These are the activations of a small network on made-up records, seen along a few directions, one row for each record.
After each row come some of the record's fields: GODE, ZEPU, FOT, KUB, KON, LOGEL, MAPA, DABU.
Not every record has every field; a missing one is left out.
Other fields move the rows too, some of them a lot.
Strong random noise was added to every row along 6 fixed directions; ignore it. To show where, here is one row again and again, with new noise each time:
[ -58   35  169  147 -184  199  205  191  144  -72  -44  371 -237  -20
 -170   42  462 -379   49 -276 -232]
[  41  -71   12   29 -347  -96 -156  252   35  -98  221  279 -237 -176
   81   12  265  -40  -67  230 -279]
[  77 -183   11   96 -296  -23 -141  199 -190 -104  177   87 -176 -173
   12 -248   93 -140    2  317 -183]
[ -70  -24   24  122 -199  105  129 -119  397 -108   63  154 -305  176
 -228  155  182 -229  -26  -37 -116]
[ 167   -7  550  168 -243 -233  182  469 -355  110    1  303   71 -271
 -129 -179  119 -218  595 -520   91]
[  77 -134   59  112 -220 -390  -16 -235  246  -89  213 -105 -196  296
 -314   66 -440   26  310  196  251]
[  -5   10  222   -8 -392  -96 -224 -284  369 -169  112  -81  -72 -183
  141    4 -106   38   15  190 -140]
[  12  -43   42    2 -390  -76 -143  -27  357  -66  251  125 -234 -119
   90  187  159   73 -124  172 -213]

[ -70 -120   63   73  -19  261  316 -204  236  381   73 -266    2  126
  -95  127  207  -93 -163 -499  218] -> <GODE:tuga ZEPU:donu FOT:lofoz KUB:tura KON:pirol LOGEL:futi MAPA:zez DABU:tezun>
[ -93 -196  220  126   27  -58  215  283 -302  229   10   81   82  -61
  -89 -181   63  -92  101 -314  246] -> <GODE:tuga ZEPU:doton FOT:lofoz KUB:sib KON:pirol LOGEL:futi MAPA:teda DABU:tezun>
[ -26  -21   68  -26 -170   99   91 -292  559  222  272 -227  -52   -6
   84  405  -79  304 -208 -261   50] -> <GODE:tuga ZEPU:doton FOT:tevi KUB:regab KON:pirol LOGEL:lus MAPA:teda DABU:tezun>
[ -21  -28 -110  -10  151  272  155   86  -13  -47 -159  209 -169  216
 -193  -45  226 -343  -55   -7  -60] -> <GODE:befug ZEPU:doton FOT:tevi KUB:gefir KON:pirol LOGEL:futi MAPA:zez DABU:bofuf>
[   0 -104 -120   54   17  270   82   41  -98  157   56  -22 -100  -24
  -12 -117  194 -109 -212  -35    9] -> <GODE:befug ZEPU:doton FOT:lofoz KUB:gefir KON:pufub LOGEL:lus MAPA:teda DABU:bofuf>
[ -19 -158 -293   96  125  339  213   57   75  175  129  -18 -160  176
 -159  127  311 -103 -404   66  -99] -> <GODE:befug ZEPU:donu FOT:lofoz KUB:regab KON:pirol LOGEL:futi MAPA:zez DABU:bofuf>
[-167   34   48    8   30  112  -28   39  -19  -82  -92  185   37  -86
  117   51  260  -40 -188  -81 -208] -> <GODE:befug ZEPU:donu FOT:tevi KUB:sib KON:pirol LOGEL:lus MAPA:teda DABU:tezun>
[ -72  -82 -100   98  243  426  293 -318   47   80 -190 -316   73  210
 -213 -101  -79 -228  -45  -91   90] -> <GODE:befug ZEPU:donu FOT:lofoz KUB:regab KON:pirol LOGEL:futi MAPA:teda DABU:bofuf>
[   0 -218 -313  148   83  -76 -172  403 -569 -247   71  202  -52   41
  -90 -258   97   -6 -191  435 -162] -> <GODE:befug ZEPU:donu FOT:tevi KUB:sib KON:pufub LOGEL:lus MAPA:zez DABU:tezun>
[ -29  -73  -99   12    1   63  -55  175 -347  -21  -43   43  -32  -96
   43 -294  101 -128  -58  311  -71] -> <GODE:tuga ZEPU:donu FOT:lofoz KUB:sib KON:pirol LOGEL:futi MAPA:teda DABU:bofuf>
[ 136   47  -97   24   -7  -28 -188   54 -144 -170   83  -89   57 -140
  154  -35  -94  132  -11  254 -205] -> <GODE:befug ZEPU:donu FOT:tevi KUB:regab KON:pufub LOGEL:lus MAPA:zez DABU:bofuf>
[-123  -14  -56  -50  -47  278 -116 -705  643   16    6 -440   12   63
   50  238 -127  224 -364  136   -3] -> <GODE:befug ZEPU:donu FOT:lofoz KUB:sib KON:pufub LOGEL:futi MAPA:zez DABU:bofuf>
[ -14  -57  -94  -37 -131  103 -128 -123  333   99  197  -63  -93  -74
  177  370  154  291 -349  132 -153] -> <GODE:befug ZEPU:donu FOT:tevi KUB:sib KON:pirol LOGEL:futi MAPA:zez DABU:bofuf>
[ -60 -115 -121 -166 -193   52 -317 -527  385   98  152 -453  196 -268
  294   86 -224  351 -414  242   -4] -> <GODE:befug ZEPU:donu FOT:lofoz KUB:fakuf KON:pufub LOGEL:futi MAPA:zez DABU:tezun>
[ 247  -86  155  341 -239   49  216  217   68  -35  286   58  -95 -170
  -55  328   50  127  127 -153 -165] -> <GODE:tuga ZEPU:doton FOT:tevi KUB:gaku KON:pirol LOGEL:lus MAPA:zez DABU:bofuf>
[ -24  214   40  -42 -154  -13  -70 -466  544 -156  -16 -197   33   99
   75  283 -277  144   34  118  -58] -> <GODE:tuga ZEPU:donu FOT:lofoz KUB:regab KON:pirol LOGEL:lus MAPA:teda DABU:bofuf>
[ 216 -413 -235   50   75  323  107  121 -488  353  173 -416   29 -182
  -33 -212   22   60 -164   51  146] -> <GODE:befug ZEPU:donu FOT:tevi KUB:kope KON:pufub LOGEL:futi MAPA:zez DABU:bofuf>
[ -14   86  -43  -20    3  163 -190  237 -133 -232  -60  291  -29 -164
  218 -137  305 -113 -239  231 -483] -> <GODE:befug ZEPU:doton FOT:tevi KUB:regab KON:pirol LOGEL:lus MAPA:zez DABU:bofuf>
[-314  199 -220 -153  354  232 -202   51 -259 -432 -468  345   16  -28
  156 -529  359 -498 -231  390 -450] -> <GODE:befug ZEPU:doton FOT:lofoz KON:pufub LOGEL:futi MAPA:teda DABU:bofuf>
[  56  -83   15   83 -151  -82  231 -209  346  151  294 -218  -31  109
 -119  455 -218  360  -24 -185  215] -> <GODE:tuga ZEPU:donu FOT:lofoz KUB:gaku KON:pirol LOGEL:lus MAPA:teda DABU:tezun>
[ -44  -21  -70  -57   49   28 -143 -382   75  -17 -121 -422    1  122
 -114 -259 -426  -56   30  305  195] -> <GODE:tuga ZEPU:donu FOT:lofoz KUB:fakuf KON:pufub LOGEL:futi MAPA:teda DABU:bofuf>
[ -64   -6 -152  -88  110 -377 -116  270 -269  -78   59  266   30   15
   47  -30   43   29   11  203  -75] -> <GODE:befug ZEPU:donu FOT:lofoz KON:pirol LOGEL:futi MAPA:teda DABU:tezun>
[  64  -74   19  128   97 -125  177  340 -328  146   42   74   91  -17
  -63  -16   59   40  169 -128   61] -> <GODE:befug ZEPU:donu FOT:lofoz KUB:regab KON:pirol LOGEL:futi MAPA:zez DABU:bofuf>
[ -19  279  103 -115 -104 -124  -99   75  225  -85 -105  223  -85  -42
   60  189   60   63   83 -107 -135] -> <GODE:tuga ZEPU:donu FOT:tevi KUB:fakuf KON:pufub LOGEL:lus MAPA:teda DABU:bofuf>
[  75 -154  -44  -47 -202   35 -131  -93  -17  176  234 -376   39 -211
  157  -72 -182  137 -161  206   52] -> <GODE:tuga ZEPU:donu FOT:lofoz KUB:tura KON:pirol LOGEL:futi MAPA:teda DABU:tezun>
[ 144 -306  238  336 -268   71  286  -92  138  296  275 -252  -40  -29
  -23  -11 -110   31  -29 -213  295] -> <GODE:tuga ZEPU:desu FOT:lofoz KUB:gefir KON:pirol LOGEL:lus MAPA:zez DABU:bofuf>
[ 243 -133 -287   98  -68 -107 -146  157 -300  -19  238 -220 -214   -7
 -128 -132 -245   17   43  518   78] -> <GODE:tuga ZEPU:donu FOT:lofoz KUB:kope KON:pufub LOGEL:futi MAPA:zez DABU:bofuf>
[  -9  156  -31  -23  -46  255  204  106  285   59   75  192  -99  -43
  -21  476  403   87 -145 -380 -161] -> <GODE:tuga ZEPU:donu FOT:tevi KUB:gaku KON:pufub LOGEL:lus MAPA:teda DABU:tezun>
[  90   72   76   20  -21  132  -38 -110   -6 -220  -68 -178   55 -128
   62  -37 -150  -27  111  178 -119] -> <GODE:tuga ZEPU:donu FOT:tevi KUB:gaku KON:pirol LOGEL:futi MAPA:zez DABU:bofuf>
[  39  -69 -220  -19   59  266   57 -286  203   99   59 -230 -143  146
  -54  101  -77   70 -156   55   95] -> <GODE:befug ZEPU:doton FOT:tevi KUB:gefir KON:pufub LOGEL:lus MAPA:teda DABU:bofuf>
[ 157  145  364   12 -160  230   54  172 -264  -54 -240 -107   69 -267
   87 -408  -52 -268  317 -132   92] -> <GODE:tuga ZEPU:doton FOT:lofoz KUB:gefir KON:pufub LOGEL:lus MAPA:zez DABU:bofuf>
[  -6 -114   95  -34  149  -87  -65 -251 -298  -17 -145 -351  281  -92
  -16 -311 -379  -25  199  -27  255] -> <GODE:befug ZEPU:donu FOT:tevi KUB:kope KON:pufub LOGEL:futi MAPA:teda DABU:tezun>
[  72 -223 -252 -123 -147  -77 -243   48   -9  250  301 -164  -69 -153
  258  116  -17  350 -313  336  -54] -> <GODE:befug ZEPU:donu FOT:tevi KUB:fakuf KON:pirol LOGEL:futi MAPA:teda DABU:bofuf>

Which values does each new row have?
[ 153 -118   89  -70  -28 -255  -62  248 -318  216  134   16   96 -148
  124  -60 -139  163  223  -23  202] -> <GODE:befug ZEPU:doton FOT:tevi KUB:gefir KON:pirol LOGEL:futi MAPA:teda DABU:bofuf>
[ -83  143 -131   24  187 -436 -165   83  -54 -352  -73  204   21  253
 -107   20 -151  -20  175  280  -55] -> <GODE:befug ZEPU:donu FOT:lofoz KUB:regab KON:pufub LOGEL:futi MAPA:zez DABU:tezun>
[-120  313  504 -247 -181 -203 -354 -228  110 -244 -257   48  402 -606
  611  -34  -26  189   60 -143 -264] -> <GODE:befug ZEPU:donu FOT:tevi KUB:kope KON:pirol LOGEL:lus MAPA:teda DABU:tezun>
[ 189  104  114 -116  -84 -221 -222   59 -213  -87   61 -118  136 -229
  148  -65 -328  181  347  248   12] -> <GODE:tuga ZEPU:donu FOT:tevi KUB:gaku KON:pirol LOGEL:futi MAPA:teda DABU:bofuf>
[ 127 -103 -154  106  -46  314  276   30  134  324  236 -171 -161  116
 -183  260   86   46 -129 -158   67] -> <GODE:tuga ZEPU:donu FOT:lofoz KUB:regab KON:pirol LOGEL:lus MAPA:teda DABU:bofuf>
[ 154  -26  -67  -51 -283 -127 -276  -15 -150   83  209 -191   72 -210
  208 -143 -118  290   11  328   82] -> <GODE:tuga ZEPU:donu FOT:lofoz KUB:sib KON:pufub LOGEL:lus MAPA:teda DABU:bofuf>
[  89 -329  -26  131  -63 -211   39  212 -200  287  335 -138 -101   28
  -58  -27 -130  210  -32   97  286] -> <GODE:tuga ZEPU:doton FOT:lofoz KUB:sib KON:pirol LOGEL:futi MAPA:zez DABU:bofuf>
[-238  223  -88  -52  177 -220   62 -296  598 -181  -65  214  -77  473
 -196  505  -46    9   20 -116  -21] -> <GODE:befug ZEPU:donu FOT:tevi KUB:regab KON:pirol LOGEL:futi MAPA:teda DABU:tezun>
[ 201  -60    9   98   83  177  123  227 -495  166  -41  -71  115 -170
  -37 -284  -26 -114  168 -147  161] -> <GODE:befug ZEPU:doton FOT:lofoz KUB:gefir KON:pufub LOGEL:lus MAPA:teda DABU:bofuf>
[ 107  -72 -193  -11  118  -83   91 -232  225  187  186 -282   84  184
 -109  296 -316  376   70  -87  260] -> <GODE:befug ZEPU:doton FOT:tevi KUB:regab KON:pufub LOGEL:lus MAPA:teda DABU:bofuf>
[  91  -43  119   24 -173   42   81   84  170  196  193   54   72 -188
   72  409  183  312 -147 -352  -26] -> <GODE:befug ZEPU:donu FOT:tevi KUB:sib KON:pufub LOGEL:lus MAPA:zez DABU:tezun>
[  62 -258  138   69 -188  -86    0 -199  -12  259  193 -410  188 -179
  143   31 -331  298  -70 -140  219] -> <GODE:befug ZEPU:donu FOT:tevi KUB:fakuf KON:pirol LOGEL:lus MAPA:teda DABU:tezun>
[ -90  212  -11  -97  -68 -116 -241 -205  304 -230  -50  -29  -37   43
   81   69 -185   64   12  360 -167] -> <GODE:tuga ZEPU:donu FOT:lofoz KUB:regab KON:pirol LOGEL:futi MAPA:teda DABU:bofuf>
[ -99 -226 -389   54  247  366  206 -165   86   60  -48 -164 -231  276
 -244   45  221  -84 -337   66   -1] -> <GODE:befug ZEPU:donu FOT:tevi KUB:kope KON:pufub LOGEL:futi MAPA:zez DABU:bofuf>
[  91  100  284  -72 -189 -406 -229 -255  218   24  168 -216  235 -199
  264  150 -369  469   72   40   46] -> <GODE:befug ZEPU:donu FOT:lofoz KUB:regab KON:pirol LOGEL:lus MAPA:zez DABU:bofuf>
[  29   64  284  -88  -26 -131   20   61  -23  324  -50    2  164 -181
  120   46   26   76  141 -378  148] -> <GODE:befug ZEPU:donu FOT:lofoz KUB:fakuf KON:pirol LOGEL:futi MAPA:teda DABU:bofuf>
